A small network was trained on made-up records. Each row is its average activation on records with the value named, seen along a few directions.
Related values have similar rows: they may be neighbours, one step apart, or belong to one group.
In the rows, 500 means zero.
Strong random noise was added to every row along 3 fixed directions; ignore it. To show where, here is one row again and again, with new noise each time:
[606 438 699 362 452 410 577 570 587 585 482 401 567 553 462 503 463]
[659 393 613 471 306 442 559 252 597 385 182 497 422 363 509 557 644]
[593 465 582 482 415 445 540 437 565 555 383 446 515 505 443 474 560]
[548 425 601 529 398 430 499 417 435 529 368 399 532 469 322 477 638]
[623 608 379 563 453 518 557 395 750 650 381 560 461 578 599 389 505]


Field KEZ:
pogon: [525 442 451 432 501 498 452 585 531 503 479 558 491 344 572 568 438]
kisib: [534 524 608 346 490 621 621 591 620 497 541 640 509 396 610 667 381]
kozot: [327 473 485 413 555 499 335 651 376 451 565 524 552 481 222 534 513]
megon: [403 572 366 719 535 471 482 357 331 437 541 444 541 494 386 481 738]
sisi: [511 372 646 422 393 384 521 264 322 226 398 437 517 397 563 659 546]
paga: [571 492 518 529 469 515 432 531 526 525 547 441 401 531 479 370 494]
gusa: [388 457 498 455 413 564 533 405 534 308 342 708 297 358 464 582 511]
bule: [439 339 523 460 454 626 367 435 290 502 406 553 460 335 434 581 677]
zabe: [401 388 738 331 606 317 521 883 287 299 740 219 569 565 334 615 469]
zokar: [445 555 449 565 632 493 496 554 404 467 630 435 693 611 486 461 374]
vaguz: [422 498 424 653 613 568 514 305 528 431 447 540 592 556 588 540 555]
nar: [493 448 677 339 614 467 561 648 411 465 681 433 528 680 655 611 344]
fodi: [685 585 441 549 393 488 498 297 713 496 390 593 292 455 718 367 450]
nipi: [494 414 517 510 390 522 498 546 394 428 438 526 435 232 533 579 498]
The values of KEZ form 3 separate groups.
- Which other values are in the same group as pogon? Give them in the order they are listed. => kisib, kozot, gusa, bule, nipi
- Which other values are in the same group as paga? Give them in the order they are listed. => fodi

Field TEMAP:
gon: [588 254 715 474 314 422 444 386 381 443 253 462 445 319 322 507 626]
ruzi: [298 660 290 609 668 578 434 689 214 610 737 558 659 581 295 503 523]
tuluz: [753 360 812 229 348 413 570 400 864 340 286 599 334 388 750 620 445]
beget: [433 511 422 543 583 572 492 541 342 427 530 565 588 372 441 597 516]
lov: [389 642 362 427 620 549 495 699 477 593 777 520 588 667 561 532 372]
gik: [474 547 553 528 619 486 533 656 426 637 653 338 672 641 391 338 382]
pode: [497 459 519 616 436 486 436 325 475 506 448 495 375 530 440 438 661]
dage: [640 451 653 404 447 422 604 436 657 348 389 453 438 512 637 552 481]
dogaz: [586 597 366 573 455 546 570 391 824 560 457 535 341 545 687 371 410]
bikof: [352 485 306 625 459 528 413 382 312 462 378 486 523 376 463 569 650]
Each value of TEMAP is a pair of two hidden parts, and every pair occurs once (2 first parts, 5 second parts).
- Changing only the second part turns bikof into gon. lov has the same second part as bikof; what does that change turn lov into? => tuluz
- Changing only the second part turns beget into gik. ruzi has the same second part as beget; what does that change turn ruzi into? => dage
